These are the activations of a small network on made-up records, seen along a few directions, one row for each record.
Each row is followed by the record's values for the fields E, V, Y, Z, P, H.
Not every record has every field; a missing one is written missing.
The largest differences between rows may come from other fields.
(in the rows, 500 means zero)
Strong random noise was added to every row along 8 fixed directions; ignore it. To show where, here is one row again and again, with new noise each time:
[517 208 454 319 568 503 362 543 595 474 552 490 290 389 735 311 394 370
 661 515 498]
[494 567 464 608 448 556 487 304 496 585 503 400 495 538 402 678 722 519
 456 541 391]
[694 643 469 446 569 652 690 617 765 362 508 423 718 467 588 662 562 435
 475 242 438]
[673 449 225 360 410 605 492 296 326 622 549 334 339 429 632 429 583 289
 532 711 171]
[573 304 631 540 583 432 414 430 645 457 531 418 533 368 628 569 507 510
 444 337 434]
[604 635 482 543 431 560 703 407 481 412 529 558 445 503 490 683 683 378
 459 510 396]
[487 588 607 611 364 466 359 370 537 723 518 629 425 609 324 537 538 397
 413 595 440]
[358 165 457 412 494 434 259 465 484 631 521 571 130 475 602 230 420 407
 653 695 554]
[305 680 463 445 421 701 334 392 597 533 577 547 326 691 314 684 744 460
 786 644 645]
[269 397 539 635 560 529 431 410 593 455 484 440 404 559 399 648 734 695
 597 490 684]

[491 689 419 326 334 712 278 642 675 529 588 423 714 741 318 401 358 537
 658 531 598] -> {E: e4, V: v2, Y: missing, Z: z2, P: p2, H: h3}
[500 560 390 491 492 528 441 264 494 654 476 239 584 430 559 720 758 462
 525 479 214] -> {E: e1, V: v2, Y: y1, Z: z2, P: p2, H: h3}
[734 591 484 615 465 618 471 441 384 468 538 391 692 621 323 417 420 584
 316 559 426] -> {E: e3, V: v1, Y: y5, Z: z2, P: p2, H: h1}
[381 333 384 546 506 317 770 635 371 480 395 597 402 417 627 328 484 537
 366 520 540] -> {E: e4, V: v2, Y: missing, Z: z1, P: p2, H: missing}
[565 608 549 541 382 523 682 599 384 268 540 629 586 614 368 473 354 574
 422 508 655] -> {E: e2, V: v3, Y: missing, Z: z2, P: p2, H: h3}
[451 610 252 484 408 443 711 497 298 680 362 540 445 489 502 478 533 459
 389 632 353] -> {E: e1, V: v3, Y: missing, Z: z2, P: p2, H: h2}
[650 516 358 418 434 637 632 464 351 505 586 338 468 575 441 319 492 452
 457 589 430] -> {E: e2, V: v1, Y: y1, Z: z3, P: missing, H: h3}
[548 559 356 486 489 469 620 645 568 801 386 574 500 479 613 379 474 337
 376 477 318] -> {E: e2, V: v2, Y: y2, Z: z1, P: p3, H: missing}
[521 512 511 586 502 515 311 461 634 561 471 317 781 508 426 545 431 704
 457 364 471] -> {E: e2, V: v3, Y: missing, Z: z2, P: p1, H: h3}
[404 612 427 583 574 637 288 333 397 461 465 393 617 596 313 715 637 731
 638 597 617] -> {E: e3, V: v3, Y: y5, Z: z1, P: p2, H: missing}
[645 441 436 310 496 454 640 559 361 436 565 576 383 388 655 340 352 348
 470 500 386] -> {E: e2, V: v1, Y: missing, Z: z3, P: missing, H: h2}
[470 689 445 474 564 535 683 644 570 600 401 594 565 571 464 513 488 471
 474 423 558] -> {E: e1, V: v3, Y: y1, Z: z2, P: p2, H: h2}
[519 328 650 578 562 408 187 466 710 535 483 493 510 435 582 527 407 522
 550 458 516] -> {E: e2, V: v3, Y: y5, Z: z2, P: p2, H: h3}
[495 520 500 634 415 460 631 702 534 418 425 607 661 658 371 318 280 659
 331 468 686] -> {E: e4, V: v3, Y: missing, Z: z2, P: p2, H: h3}
[567 634 548 491 362 648 292 440 439 435 607 374 680 742 224 462 415 660
 566 613 656] -> {E: e4, V: v3, Y: y1, Z: z2, P: p2, H: h3}
[385 657 585 538 493 434 490 616 632 557 415 616 639 566 417 619 447 599
 449 371 593] -> {E: e3, V: v3, Y: missing, Z: z2, P: p2, H: h2}
[479 630 488 598 364 520 741 236 259 421 591 598 189 598 387 624 813 369
 508 735 453] -> {E: e4, V: v1, Y: y1, Z: z3, P: missing, H: h3}
[468 548 579 620 529 395 663 461 491 495 454 705 324 454 552 702 674 370
 475 548 429] -> {E: e3, V: v2, Y: y2, Z: z2, P: p2, H: h2}
[690 604 563 641 534 431 718 421 443 369 485 478 679 391 528 709 538 574
 311 374 351] -> {E: e2, V: v3, Y: missing, Z: z3, P: missing, H: h2}
[529 490 648 488 543 522 195 381 678 577 576 448 492 466 563 539 476 409
 644 452 456] -> {E: e2, V: v3, Y: y1, Z: z2, P: p1, H: h1}
[506 639 469 370 629 598 433 518 655 536 514 560 451 476 556 651 582 340
 655 446 477] -> {E: e3, V: v1, Y: y5, Z: z2, P: p2, H: h2}
[358 442 567 520 597 411 490 440 556 601 456 455 484 404 565 621 660 514
 521 397 466] -> {E: e2, V: v2, Y: y1, Z: z1, P: p2, H: missing}
[392 534 479 528 365 533 356 490 306 528 499 714 295 668 337 374 424 503
 614 767 678] -> {E: e2, V: v3, Y: y5, Z: z2, P: p3, H: h1}
[497 645 294 451 369 578 696 730 452 441 418 648 530 649 413 282 346 507
 504 644 633] -> {E: e4, V: v3, Y: missing, Z: z1, P: p2, H: missing}
[611 600 591 377 513 532 427 599 524 448 594 462 755 518 441 535 317 530
 459 349 511] -> {E: e3, V: v2, Y: missing, Z: z2, P: p2, H: h2}
[449 369 499 508 489 395 444 472 540 749 446 418 406 400 637 387 476 402
 430 476 382] -> {E: e2, V: v3, Y: y1, Z: z2, P: p3, H: h1}
[353 557 472 545 495 521 473 412 749 614 422 569 238 442 604 707 814 292
 646 561 366] -> {E: e3, V: v1, Y: y5, Z: z2, P: p2, H: h1}
[537 670 407 508 330 465 645 519 543 659 418 540 502 497 516 491 546 336
 333 506 253] -> {E: e3, V: v1, Y: missing, Z: z2, P: p2, H: h1}
[415 492 577 678 535 432 555 790 786 582 351 675 570 578 466 401 439 546
 418 368 646] -> {E: e2, V: v2, Y: y2, Z: z3, P: missing, H: h1}
[286 384 459 511 528 475 416 379 492 752 454 380 337 499 458 431 647 535
 504 579 488] -> {E: e1, V: v1, Y: y1, Z: z1, P: p2, H: missing}
[447 503 466 388 465 407 486 654 609 623 424 723 392 445 664 349 319 306
 528 517 471] -> {E: e3, V: v3, Y: missing, Z: z1, P: p2, H: missing}
[451 341 426 446 639 497 584 530 332 369 492 511 348 445 548 454 521 574
 552 548 620] -> {E: e3, V: v1, Y: y5, Z: z2, P: p2, H: h2}
[406 629 535 329 385 551 413 591 708 394 560 646 448 552 557 598 457 348
 722 477 624] -> {E: e4, V: v3, Y: missing, Z: z2, P: p2, H: h3}
[414 406 362 592 373 500 487 417 331 560 492 359 414 554 427 373 557 590
 455 716 427] -> {E: e3, V: v2, Y: missing, Z: z2, P: p2, H: h1}
[282 350 555 441 428 386 476 631 430 339 485 699 274 498 571 372 384 530
 621 573 746] -> {E: e3, V: v3, Y: missing, Z: z2, P: p2, H: h1}
[391 529 517 677 438 472 428 282 528 442 418 473 491 504 453 828 765 614
 558 558 473] -> {E: e4, V: v3, Y: y5, Z: z2, P: p2, H: h3}
[646 406 446 552 479 464 346 421 460 667 491 510 499 501 558 330 380 392
 421 658 303] -> {E: e4, V: v2, Y: y2, Z: z1, P: p2, H: missing}
[805 712 524 306 489 594 573 472 582 386 624 472 697 385 641 677 476 261
 456 335 294] -> {E: e4, V: v1, Y: y5, Z: z1, P: p2, H: missing}
[618 338 503 585 701 425 519 556 619 628 430 496 506 357 603 379 426 478
 375 393 407] -> {E: e2, V: v1, Y: y5, Z: z2, P: p1, H: h2}
[393 635 610 638 469 517 648 469 384 426 495 691 413 611 282 564 591 573
 531 574 708] -> {E: e2, V: v3, Y: y1, Z: z1, P: p1, H: missing}
[625 549 412 498 453 509 756 575 434 323 508 482 615 479 557 475 501 528
 406 490 435] -> {E: e4, V: v2, Y: missing, Z: z1, P: p2, H: missing}
[448 354 569 698 627 399 676 589 594 348 395 642 397 425 647 541 581 511
 464 441 541] -> {E: e3, V: v2, Y: y2, Z: z2, P: p2, H: h1}

Here are new rows. What are their fields?
[480 681 644 410 395 599 210 386 579 454 600 537 463 603 414 649 543 416
 745 587 541] -> {E: e3, V: v3, Y: y1, Z: z2, P: p2, H: h1}
[540 586 681 532 437 472 323 368 662 700 581 409 616 543 392 576 540 436
 396 386 425] -> {E: e4, V: v1, Y: y1, Z: z3, P: missing, H: h3}
[451 671 577 457 460 519 650 749 543 438 502 741 544 681 359 390 415 471
 515 474 757] -> {E: e4, V: v2, Y: y1, Z: z1, P: p2, H: missing}
[608 587 573 572 472 525 523 488 459 439 481 417 721 543 408 531 423 587
 381 420 492] -> {E: e3, V: v3, Y: y1, Z: z2, P: p2, H: h1}
[453 646 689 684 378 343 618 241 519 705 457 530 482 447 417 818 788 377
 254 411 265] -> {E: e1, V: v1, Y: y1, Z: z2, P: p2, H: h3}
[620 821 603 350 365 644 529 454 627 514 626 565 519 582 410 666 584 227
 559 455 414] -> {E: e1, V: v1, Y: y1, Z: z2, P: p2, H: h3}
[647 661 598 486 308 486 548 436 326 390 628 581 614 531 365 586 448 446
 424 497 436] -> {E: e2, V: v2, Y: missing, Z: z2, P: p1, H: h3}
[596 583 451 504 502 526 751 330 394 298 522 541 396 386 633 763 775 377
 498 522 347] -> {E: e4, V: v1, Y: y5, Z: z1, P: p2, H: missing}
[650 635 521 400 434 603 299 289 464 508 637 483 483 510 475 629 570 330
 584 619 360] -> {E: e4, V: v1, Y: y5, Z: z1, P: p2, H: missing}
[593 421 466 594 534 555 555 521 476 404 505 460 510 527 421 388 494 586
 439 598 579] -> {E: e4, V: v1, Y: y5, Z: z1, P: p2, H: missing}
[439 261 381 601 441 335 519 341 232 491 450 403 418 402 567 405 556 627
 403 669 364] -> {E: e4, V: v2, Y: missing, Z: z1, P: p2, H: missing}
[315 650 544 683 518 386 766 615 458 534 402 783 417 626 306 514 569 591
 352 464 682] -> {E: e2, V: v1, Y: missing, Z: z3, P: missing, H: h2}
[484 645 520 281 536 743 361 633 761 447 665 452 540 569 427 485 465 454
 756 426 680] -> {E: e2, V: v1, Y: missing, Z: z1, P: p1, H: missing}
[407 498 866 570 504 405 276 489 786 299 582 494 674 450 506 803 559 618
 557 229 595] -> {E: e3, V: v2, Y: missing, Z: z2, P: p2, H: h1}
[476 457 573 533 503 458 410 494 470 399 488 684 428 529 506 495 436 524
 571 591 639] -> {E: e4, V: v3, Y: y5, Z: z1, P: p2, H: missing}
[574 532 589 819 447 385 689 403 360 469 450 679 494 562 392 550 583 528
 263 620 444] -> {E: e4, V: v2, Y: y2, Z: z1, P: p2, H: missing}
[512 432 485 431 568 495 355 278 304 676 584 282 437 464 465 485 556 501
 459 567 382] -> {E: e3, V: v1, Y: y1, Z: z2, P: p2, H: h2}
[484 495 309 352 425 508 728 710 555 347 468 570 432 481 673 399 490 392
 594 504 508] -> {E: e4, V: v2, Y: missing, Z: z2, P: p2, H: h3}
[432 562 409 293 584 632 653 625 597 498 498 391 535 484 563 501 577 477
 573 348 570] -> {E: e1, V: v1, Y: y1, Z: z1, P: p2, H: missing}
[524 413 479 414 591 520 374 473 425 518 523 466 455 475 504 463 450 519
 539 537 512] -> {E: e3, V: v1, Y: y5, Z: z2, P: p2, H: h2}
[553 478 496 559 606 471 522 575 593 643 430 532 495 494 496 434 463 472
 384 477 461] -> {E: e3, V: v1, Y: y5, Z: z2, P: p2, H: h2}
